These are the activations of a small neural network, seen along a few directions. Each row is one input.
Each table varies a few parts of the input and shows all the possible inputs, shuffled.
A made-up example of a description, with smaller parts first: one of 4 places along a line, together with either a single point or one of 9 places around a ring or (one of 2 separate values, together with one of 8 places around a ring).
Shared parts are said once, and a part with two or three values counts as separate values.

Other details of the inputs vary at random and push rows far along two fixed directions, the same in every table; ignore that.

Rows:
r1: [-35.8   2.1 -18.7 -13.9  11.8 -16.4 -10.0 -13.8 -26.5 -42.1 -36.3]
r2: [ 31.5 -12.3  54.1 -17.5 -13.1 -17.2   2.0 -39.9 -16.1  14.5  78.5]
r3: [ 26.7   0.6  -9.9  51.7 -23.9  27.9  34.1  57.6  42.0  80.7   1.1]
r4: [ 54.6  -1.8  80.2  23.3 -19.3  21.0  28.1 -27.2  37.0  64.7  93.8]
r5: [  3.3 -13.9 -17.0  -6.0   9.8  -6.6 -38.3  -3.1  20.2   9.0  -2.1]
r6: [ 33.0   3.8  43.7 -23.5  -5.0  -9.8  -1.9 -33.8 -14.1  -5.3  52.9]
r7: [-13.0   7.3 -28.2 -21.1   8.7  -2.6  -6.2  14.8 -20.6 -38.6 -40.4]
r8: [  9.8  10.4  38.4 -51.7  11.2 -24.8 -19.6 -53.8 -35.5 -60.3  38.8]
r9: [-11.2   0.4 -10.1  38.8  -3.8  20.7  20.9  26.6  22.9  39.9 -18.0]
r10: [-24.3  15.4 -24.0 -36.4  16.3 -19.9 -21.3 -11.1 -32.8 -80.8 -42.4]
r11: [ -7.4   5.9 -58.5  41.3  -7.0  27.3  22.2  79.6  25.5  39.8 -61.8]
r12: [ -4.1   4.7  -2.5  23.8   0.1   9.5  12.7  -1.0  12.6   9.1 -11.8]
r13: [-17.3  -4.5 -29.6   1.7  -2.5  -0.7   7.7  27.2  -4.9   3.6 -24.4]
r14: [ -7.9  -8.7  12.8  -8.6  -5.9 -11.0  -2.2 -13.9 -17.2  -7.7  10.9]
r15: [-18.2  -7.8   3.6 -19.8   4.0 -12.1  -8.9 -15.2 -28.3 -24.7   7.8]
r16: [12.7  5.5 10.1 23.9 -8.5 15.7 17.2  6.8 25.7 19.8  2.8]
r17: [-30.2   6.4 -25.0   6.2  11.5   5.4   4.1   3.9  -3.1 -22.0 -43.3]
r18: [ -2.2 -13.4 -19.5 -12.3  15.6  -6.1 -40.7  -3.7  13.2   0.2  -5.9]
Each input here is: one of 2 separate values, together with either a single point or one of 8 places around a ring.
Question: The inputs of r1 and r9 match in every part but the choice among 2 separate values. If r12 is changed in the same way as r1 into r9, which row does it become?
Answer: r17

Rows:
r19: [  5.7   8.1   5.4 -24.8   7.6   4.5   3.1  -4.3 -18.7 -45.1   2.2]
r20: [-32.9  -1.9   3.1  -9.2  21.7 -10.8 -16.6 -26.2 -13.9 -19.2   3.6]
r21: [ 40.0  19.0  39.5  16.4 -10.0  11.3  19.1 -16.5  24.2  23.7  27.8]
r22: [-48.2 -22.4 -41.6 -32.9  19.9 -41.5 -32.2 -23.1 -37.4 -64.5 -46.9]
r23: [ 37.5  -3.9   7.0  -5.8  -1.8  -5.7 -20.2  -9.2  10.1  24.1  27.2]
r24: [  9.1  17.8 -20.3 -32.6   2.1 -19.8  -4.7   4.7 -20.4 -38.7 -18.6]
r25: [ -8.3   2.6 -61.6  34.0 -11.4  36.8   7.3  90.9  35.7  34.8 -60.9]
r26: [ 16.7   3.4  -4.1 -25.7   3.3 -25.5 -23.5   5.9 -14.6 -27.9  -3.9]
r27: [-35.2   1.6 -82.2  31.0 -16.6  10.0  31.0  78.7   0.6   7.0 -91.7]
r28: [-39.9   5.9 -61.8  51.6 -12.0  25.2  33.6  55.5  14.4   5.1 -95.6]
r29: [ -4.2  12.1  12.0 -19.4   8.2  10.1  -0.6 -15.0  -6.0 -43.4  -8.9]
r30: [-39.4 -11.6 -35.9 -38.0   4.6 -43.7 -26.6   3.3 -58.5 -70.2 -42.7]
r31: [ 37.9  15.5 -21.8  64.3 -18.4  40.4  46.6  67.1  54.0  62.3 -28.0]
r32: [ 26.0  -7.0  36.7  20.6 -22.3  -0.7  37.9  -8.5  -4.2  26.4  43.1]
r33: [-20.4   8.1  -3.4 -18.1  13.2  -6.1  12.4  -1.8 -39.0 -34.7  -8.4]
r34: [ 44.7  -9.8  33.5   4.3  -1.4  -5.7 -10.2 -24.6  37.2  43.8  48.5]
r35: [ 12.5 -14.4 -28.6  53.3  -7.5  47.6  12.3  59.3  75.5  78.8 -21.5]
r36: [  7.0   8.8  -3.7 -31.9  -1.8  -0.7  -0.8   6.3 -15.4 -30.3   9.3]
r37: [ -8.8   8.9 -16.7  -9.3  19.6 -16.7 -28.5 -21.9   4.2 -38.4 -22.4]
r38: [-19.8  -0.7  -6.3 -20.4   5.4 -15.8 -11.7  14.0 -31.9  -9.3  -1.2]
r39: [ 13.5  17.2  23.4   0.6   2.7  -4.0  -9.5 -34.7   9.4 -16.4   7.1]
r40: [ 10.1 -14.2  38.8  28.2 -15.8  -4.4   7.1 -34.3  18.6  41.4  55.5]
r41: [ -2.7 -19.1  19.2  -2.0  10.8  -3.6  -5.0 -15.0   8.3  33.2  30.2]
r42: [  7.7  -0.2  20.7   6.3   4.0  14.2 -12.7 -20.1  27.1  10.2  33.6]
r43: [ -9.0   4.5  36.4  13.7   2.9  10.1  10.8 -23.6   3.9  18.4  22.9]
r44: [  3.4 -24.3   4.5 -10.7  -8.2 -18.9 -15.0 -17.8 -19.9   7.7  20.9]
r45: [  6.2   5.1  24.1 -18.4  -6.8  -5.0  18.3  -2.3 -21.5  16.2  41.4]
r46: [-33.0  -1.8  -2.2   1.2   0.0 -14.4  -2.6 -27.4 -19.4 -37.1 -28.2]
r47: [ 23.1 -10.1  13.2 -19.0  -1.0   7.6 -24.1 -11.5   2.8  13.8  40.7]
r48: [ 20.8 -16.7  33.3   0.0  -3.5   5.3  -2.5 -11.1   1.2  58.0  60.2]
r49: [ -1.1   8.3  36.9   7.4   0.9  11.0  24.2 -15.3  -3.7  15.3  23.8]
r50: [-19.1  11.6   2.3 -14.8  11.5   8.8 -16.7 -21.7  -2.7 -44.9 -18.9]
Question: What do these inputs look like to the network?
Answer: one of 4 places along a line, together with one of 8 places around a ring
Question: The inputs of r43 and r39 match in every part but the place on the line of 4. If r48 is changed in the same way as r43 into r39, which row does it become?
Answer: r23
Question: Change only the place on the line of 4 in r45. List by row number the other rows that result.
Answer: r24, r27, r36
Question: Start at r47 and move only the place on the ring of 8, one step at a time. The first step leads to r25. Which rows follow, in order?
Answer: r36, r19, r29, r50, r42, r35

Rows:
r51: [ 24.6  -4.7  42.8   8.3  -9.5  24.4   0.9 -13.2  23.7  38.8  51.6]
r52: [  8.5   7.9 -20.7  17.0  -5.1  18.5  -2.2  21.8  25.3   4.4 -20.9]
r53: [-12.0  15.6  24.8 -35.1   1.1 -25.3  20.0 -23.9 -61.9 -53.6  11.1]
r54: [ 18.4 -17.0  34.9  12.2 -16.3   3.0   9.1  -9.8  14.8  44.6  57.1]
r55: [ -9.3  -8.7 -14.4  -0.4   1.2 -18.1  -6.0   7.6 -17.9   0.7 -11.5]
r56: [ 14.3  -6.1  25.0  -7.1  -9.0 -15.5 -11.7 -38.9  -2.8  -8.6  25.1]
r57: [-17.6  -7.3  -5.8 -50.2  17.0 -13.6 -26.6 -18.5 -37.4 -57.4  -3.7]
r58: [  3.1   2.3 -31.5   7.6  -3.9  -5.1   3.2  34.6   3.5  10.8 -31.6]
r59: [ -4.7 -15.3 -18.9  23.9 -10.0   4.1   5.6  22.3   9.9  19.8 -16.4]
r60: [ -5.5  -8.9  27.9  -8.5  -2.5  -8.2 -13.1 -34.4  -3.3  -6.1  34.3]
r61: [  1.2  15.6  44.7  -3.4 -14.1   2.8  29.5 -30.2 -22.1 -25.3  26.4]
r62: [ -4.1   4.7  -6.6  -6.7   2.7   9.5 -13.5   6.4   5.9 -19.5 -12.5]
r63: [-11.8  25.6   2.5  32.2  -3.7  20.9  46.9  13.3   4.9   2.8 -26.6]
r64: [-14.1 -10.7  14.6 -25.1   7.2 -26.4 -27.9 -46.4 -27.9 -48.4   8.4]
r65: [ 38.1  -7.4  30.9  11.6 -18.9 -11.6  10.3  -8.9   6.8  51.4  48.8]
r66: [ 13.3   6.9  21.4 -15.5   9.7 -19.0 -12.4 -35.9  -0.7 -18.5  13.7]
r67: [-26.0   0.4 -50.2 -20.2  11.9  -0.2 -16.6  32.6 -14.2 -47.7 -56.5]
r68: [ 20.5   5.2  11.1 -33.4   3.5 -20.8 -13.3 -13.5 -22.6 -15.4  27.5]
r69: [-31.4   1.7  -6.6 -33.4  31.6 -15.1 -25.0 -34.0 -24.5 -48.3 -13.7]
r70: [ 15.0   1.1 -24.3  10.7  -7.1  13.1   5.5  31.2  17.6  10.5 -13.9]
r71: [-13.3  -6.1 -21.2  15.7  -4.9   1.0   6.0  29.1   3.0  30.6 -10.7]
r72: [-16.1  -5.5 -15.1  18.7   0.4  24.3   0.9  15.9  20.9  18.6 -15.3]
r73: [  5.7   5.3 -19.4   5.5  -1.2  10.1   3.3  41.0   7.7  21.3 -11.4]
r74: [ 22.0  -4.5  41.6  26.0  -3.9   0.4   6.4 -27.5  23.3  44.3  44.5]
r75: [-41.7   9.2 -50.3 -11.7  31.7   7.1 -18.8  17.1  -7.0 -41.5 -72.2]
r76: [-10.8 -12.0 -25.2  14.9  -2.3  20.3   7.9  31.3  14.8  25.8 -15.4]
r77: [  8.4  14.0 -17.1  15.9   8.3  13.1   1.7  14.9  26.2   9.9 -20.9]
r78: [ -0.9   2.4 -18.0  27.7   2.6   1.4   4.5   6.1  22.1  16.3 -30.9]
r79: [ 19.3  -0.5  27.5 -13.0  -6.6 -12.1 -12.3 -31.5   1.8 -13.4  25.9]
r80: [-22.5  10.8   8.5 -33.5   0.0 -17.7  18.4 -20.7 -56.5 -74.1 -10.8]
r81: [ 10.3  -2.9  23.3 -29.7   6.0  -6.7 -10.3 -12.4 -20.6   4.1  38.3]
r82: [ 11.1  -4.5 -21.2  13.7 -12.4   5.4   7.4  26.9  17.7  14.1 -19.1]
r83: [  0.4  12.7 -13.1  16.3   9.9  19.6   1.6  20.3  28.1  13.7 -18.9]
r84: [20.5 -9.1 34.4  2.7 -6.7  5.5  8.8 -2.5  5.3 55.3 58.8]
r85: [-18.4   0.2 -13.9  26.8   7.6  10.0   4.0   9.2  23.2  21.9 -18.1]
r86: [  5.6 -10.3 -22.3  19.8 -14.0   1.0   7.7  20.9  13.1  18.3 -20.3]
Question: What do these inputs look like to the network?
Answer: one of 4 places along a line, together with either a single point or one of 8 places around a ring
Question: The inputs of r59 and r55 match in every part but the place on the line of 4. If r67 is changed in the same way as r59 into r55, which row does it become?
Answer: r73
Question: Change only the place on the ring of 8 in r72. List by row number the other rows that result.
Answer: r51, r52, r56, r60, r62, r64, r79
Question: List by row number the other rows that have the place on the line of 4 in common with r69.
Answer: r63, r66, r74, r75, r77, r78, r83, r85
Question: Change only the place on the line of 4 in r53. List by row number the other rows that result.
Answer: r61, r63, r80
